These are the activations of a small neural network, seen along a few directions. Each row is one input.
Each table varies a few parts of the input and shows all the possible inputs, shuffled.
A made-up example of a description, with smaller parts first: one of 6 places along a line, together with either a single point or one of 9 places around a ring or (one of 2 separate values, together with one of 8 places around a ring).
Shared parts are said once, and a part with two or three values counts as separate values.

Other details of the inputs shift rows strongly along two fixed directions, in all tables alike. That doesn't count.

Table:
x1: [-26 -50  16 -93  -5   8 -26  -4   5 -91 -37]
x2: [-24 -43 -11 -11 -25 -11  41 -14  -5   2   5]
x3: [ 14  26  -4  44  -1   7   6 -29 -21  54  -7]
x4: [ 13 -38 -16 -22   0  23 -51   2  30 -24 -11]
x5: [-44 -41  34 -18  -6   6 -14  -3  20 -60 -59]
x6: [-39 -21  38 -29   4   8 -17  -9 -11 -61 -42]
x7: [ 22   6  23 -17  16  -1 -49 -39   8 -18 -35]
x8: [ 13 -21 -22 -29  -1  26 -54 -21  24 -26  -2]
x9: [ 20  44   5  31  17 -11  47  35 -26  17  53]
x10: [ -4 -44  -6 -42 -23   4 -15 -45  14 -43   0]
x11: [ 106   64    8   48   40   36 -117   85   51   52   44]
x12: [  56   62   15   55   59   31 -104    6   27   38   26]
x13: [ 72  12 -11  50  17  15 -45  19  35   2  46]
x14: [-18 -15   1  29 -17  -9  41 -19 -24  33 -35]
x15: [-25   1  26  16  -8 -13  50   8 -17  27 -42]
x16: [-15   6  -1  24  -9 -24  82  29  -5   3  19]
x17: [ 46  16  15 -32  11  15 -76  38  13 -32   6]
x18: [ 52  38  44  16  34  20 -60  18  -6  17  -7]
x19: [ -1   6 -18 -36  -8 -18 -12  -8   3 -18  -7]
x20: [-37 -56   9  -4 -14  10 -24 -30  14 -54 -52]
x21: [-38   9   1  20 -12 -24 100  31 -26  65  27]
x22: [-55 -23  -8   9 -20   3  20 -48 -15 -17 -32]
x23: [ 38  35 -33  54   0   6 -11  44   0  74  35]
x24: [ 27  10  27 -21  18   9 -27  21  -2  -3  33]
x25: [-16   7 -40   3 -32 -11  34  -8 -20  24   6]
x26: [-15 -24 -25  -5 -29 -17  49 -40  -4 -44  10]
x27: [-24 -41  -8 -84  -1  -3 -31 -36  21 -72 -33]
x28: [-50  21 -21  24  -4 -14 101  47 -30  80  14]
x29: [-35  35 -20  16   0 -35  98  -8 -42  80  45]
x30: [-10  19 -18   4   0 -33  63 -19 -13  -7  29]
Description of these inputs: one of 5 places around a ring, together with either one of 2 separate values or one of 4 places along a line.
Changing only the place on the ring of 5 turns x16 into x30. The same change can be made to x11. Which row results?
Answer: x19
Change only the choice among 2 separate values in x12. List by row number the other rows that result.
Answer: x7
Change only the place on the ring of 5 in x2. List by row number the other rows that result.
Answer: x10, x21, x24, x29

Table:
x31: [-17  11  14   1   3  -7  19  -8 -21  17 -17]
x32: [-29  19   2  44   5   1  32   5 -25  52 -14]
x33: [ 69  16  13  -3  25  18 -77  20  35 -22  30]
x34: [ 30  -6  10 -25   6   2 -39   1  21 -47   8]
x35: [  89   29   -7   56   31   41 -119   -6   43   36   26]
x36: [-30  -2 -26   2 -20 -22  81  22 -20  30  23]
x37: [-31 -37  25 -32  -5   4 -22 -41   5 -63 -57]
x38: [ 50  40  -3  47  21  10 -12  47  12  47  54]
x39: [-20 -23  -7 -51 -17 -18  23 -21  -5 -50  -5]
x40: [-94 -22   3 -30 -32 -39 112 -37 -56  -6 -49]
x41: [ 69  16  -6 -11  25  23 -89  18  41 -17  45]
x42: [-42 -40  15 -36 -20  -4   6 -12  -3 -42 -59]
x43: [ 24  50 -30  38  14  -2  30  37 -12  78  72]
x44: [  7 -26   1 -54  -9  -4 -21 -16  15 -61  -1]
x45: [-49  31  -1  53   1 -15  86  -2 -50  78  -1]
x46: [  7 -41  29 -41  -3  20 -74  -4  31 -62 -54]
x47: [-24 -38 -11 -44 -25 -14  26  -2   8 -48  -9]
x48: [ 26  40  10  64  29  24 -33  26   0  68  10]
x49: [-19 -52 -10 -25 -26   0 -21 -63  14 -56 -46]
x50: [-16  38 -21  49  -2 -19  91  35 -33  69  42]
Changing only one part turns x49 into x35. The same change can be made to x37. Which row results?
Answer: x45
What is each input in this table made of?
Answer: one of 2 separate values, together with either a single point or one of 4 places along a line or one of 5 places around a ring
